A small network was shown many inputs. Here are its activations along a few directions, one row for each input.
Each table varies a few parts of the input and shows all the possible inputs, shuffled.
Descriptions start from the smaller parts, as in this example, which fits no table here: one of 2 separate values, together with either a single point or one of 11 places around a ring or (one of 4 places along a line, together with one of 5 places around a ring).
Shared parts are said once, and a part with two or three values counts as separate values.
(in the rows, 128 means zero)

Other details of the inputs shift rows strongly along two fixed directions, in all tables alike. That doesn't count.

Rows:
x1: [ 67  63 124 188  99 129 109 163  32 211 139 108]
x2: [135 153 127 126 133 126 142 100 156 110 133 140]
x3: [117 114  62 139 135 159 104 166 131 121  71  85]
x4: [132 117 163  98 126 137 131 119 161  84 125 139]
x5: [129 143 122  98 134 131 136 118 145 121 116 130]
x6: [139 149 127 102 134 113 141 113 156 116 130 132]
x7: [145 150 130 108 140 110 140 120 154 112 133 126]
x8: [146 135 231 151 103  64 145 100  78 174 230 176]
x9: [ 89 114  82 128 127 172 104 155 116 142  71  86]
x10: [ 99  90 134 159  96 130 115 136  57 186 146 141]
x11: [132 154 130 116 132 137 141  96 149 112 129 146]
x12: [143 103 150 104 115 140 131 130 150  96 125 146]
x13: [141 153 130 132 138 124 140 106 155 106 137 132]
x14: [151 152 139 110 152 113 136 131 152 111 133 126]
x15: [103 104  63 156 130 165 109 151 118 133  84 105]
x16: [122 115  66 160 154 169 105 165 127 114  80  99]
x17: [109 111  70 134 125 156 106 159 125 133  79  96]
x18: [136 141 115 134 148 125 140 117 147 110 130 130]
x19: [163 151 132 113 140 115 127 131 150 108 131 134]
x20: [138 156 133 105 126 118 136 110 158 116 129 127]
x21: [147 148 133 132 160 122 141 121 147 107 141 137]
x22: [140 142 116 100 123 134 128 118 143 119 115 138]
x23: [ 84  63 119 198  93 128  99 173  28 205 141 110]
x24: [144 156 136 112 131 115 134 116 157 112 132 119]
x25: [135 110 159  97 132 133 140 122 161  87 125 142]
x26: [128 121 217 135  91  71 153  88  65 188 221 188]
x27: [142 148 144 120 139 120 124 131 142 121 130 115]
Description of these inputs: one of 3 separate values, together with either a single point or (one of 2 separate values, together with one of 4 places along a line).
Q: Changing only the choice among 3 separate values turns x21 into x16. The same change can be made to x7. Which row results?
A: x3
Q: Which other rows does x10 become when the choice among 2 separate values takes its other values? List them by row number.
A: x22
Q: List by row number the other rows that have the choice among 3 separate values in common with x24.
A: x2, x4, x8, x9, x11, x13, x20, x27

Rows:
x28: [127 122 128 131 123 132 126 128 125 130 127 132]
x29: [124 126 134 128 131 129 128 132 125 131 128 123]
x30: [129 122 124 126 121 129 126 129 123 131 126 131]
x31: [124 124 128 129 119 130 125 126 126 130 127 127]
x32: [150 167  46  95 180 181 125 130 227  39  43  95]
x33: [127 123 132 131 132 128 126 134 124 128 129 127]
x34: [128 138 117 145 136 124 129 125 120 136 133 127]
x35: [128 123 129 126 132 126 129 135 123 131 128 126]
x36: [126 120 125 129 128 131 129 129 123 128 127 134]
x37: [129 125 126 124 128 125 126 137 125 132 126 124]
x38: [126 124 125 123 123 128 128 129 123 134 126 132]
x39: [132 122 129 131 128 126 125 137 125 128 129 127]
x40: [126 124 125 128 121 131 124 128 125 131 125 129]
x41: [127 142 115 139 132 122 128 126 121 142 131 124]
x42: [124 123 129 132 122 134 127 127 126 128 127 129]
x43: [126 124 130 127 132 129 127 134 124 131 126 124]
x44: [123 124 132 128 131 128 128 132 126 130 127 122]
x45: [127 126 130 130 124 127 124 133 128 128 127 120]
x46: [125 121 126 124 127 130 130 128 122 132 126 132]
x47: [128 125 133 133 127 130 125 134 126 127 129 123]
x48: [121 121 130 131 126 132 129 125 125 128 128 130]
x49: [198 198 198  70 136  71 172  57 200  78 190 189]
x50: [121 122 130 131 126 134 128 126 124 128 128 130]
x51: [127 127 129 125 128 127 125 134 125 132 126 123]
x52: [126 139 117 140 136 123 131 125 119 141 132 126]
x53: [132 124 128 128 126 125 124 136 124 130 128 125]
x54: [119 122 130 127 126 131 130 125 125 132 127 128]
x55: [128 127 132 130 124 127 124 133 126 129 128 121]
x56: [127 123 131 134 127 129 125 134 128 126 127 122]
x57: [123 121 128 130 127 133 127 128 123 129 127 132]
x58: [128 120 124 130 123 131 127 130 124 129 127 133]
x59: [140 140 158 144 116  95 137 111 105 155 175 150]
x60: [120 126 127 125 122 130 127 126 127 132 125 126]
x61: [124 122 131 133 131 129 126 133 127 126 127 123]
x62: [130 124 131 132 128 129 124 135 126 128 128 125]
x63: [125 124 132 132 131 131 126 134 126 126 127 123]
x64: [121 127 129 125 122 131 127 126 124 133 126 128]
x65: [123 126 125 124 124 131 126 128 125 133 124 129]
x66: [122 123 127 126 128 132 129 127 123 132 125 130]
x67: [120 124 130 126 126 133 130 125 123 132 127 129]
x68: [124 128 131 126 127 127 126 133 126 131 126 121]
x69: [124 125 128 128 120 132 125 126 125 130 126 127]
x70: [129 121 130 130 132 126 127 136 123 128 130 128]
x71: [123 121 129 132 121 132 127 126 127 129 128 129]
x72: [131 140 114 142 130 123 126 126 121 139 131 124]
Q: Describe the family of inputs behind these rows.
A: one of 5 places around a ring, together with either a single point or (one of 2 separate values, together with one of 4 places along a line)
Q: Changing only the place on the ring of 5 turns x63 into x29. The same change can be made to x70. Which row results?
A: x35
Q: List by row number the other rows that have the place on the ring of 5 in common with x65.
A: x37, x38, x41, x49, x51, x60, x64, x68
Q: A walk changes only the place on the ring of 5. It starts at x34 and steps to x52. List the rest of the walk in order.
A: x41, x72, x59
Q: Which other rows does x44 become when the choice among 2 separate values takes its other values? List them by row number.
A: x54
Q: Which other rows does x48 become when the place on the line of 4 takes its other values? List them by row number.
A: x36, x50, x57
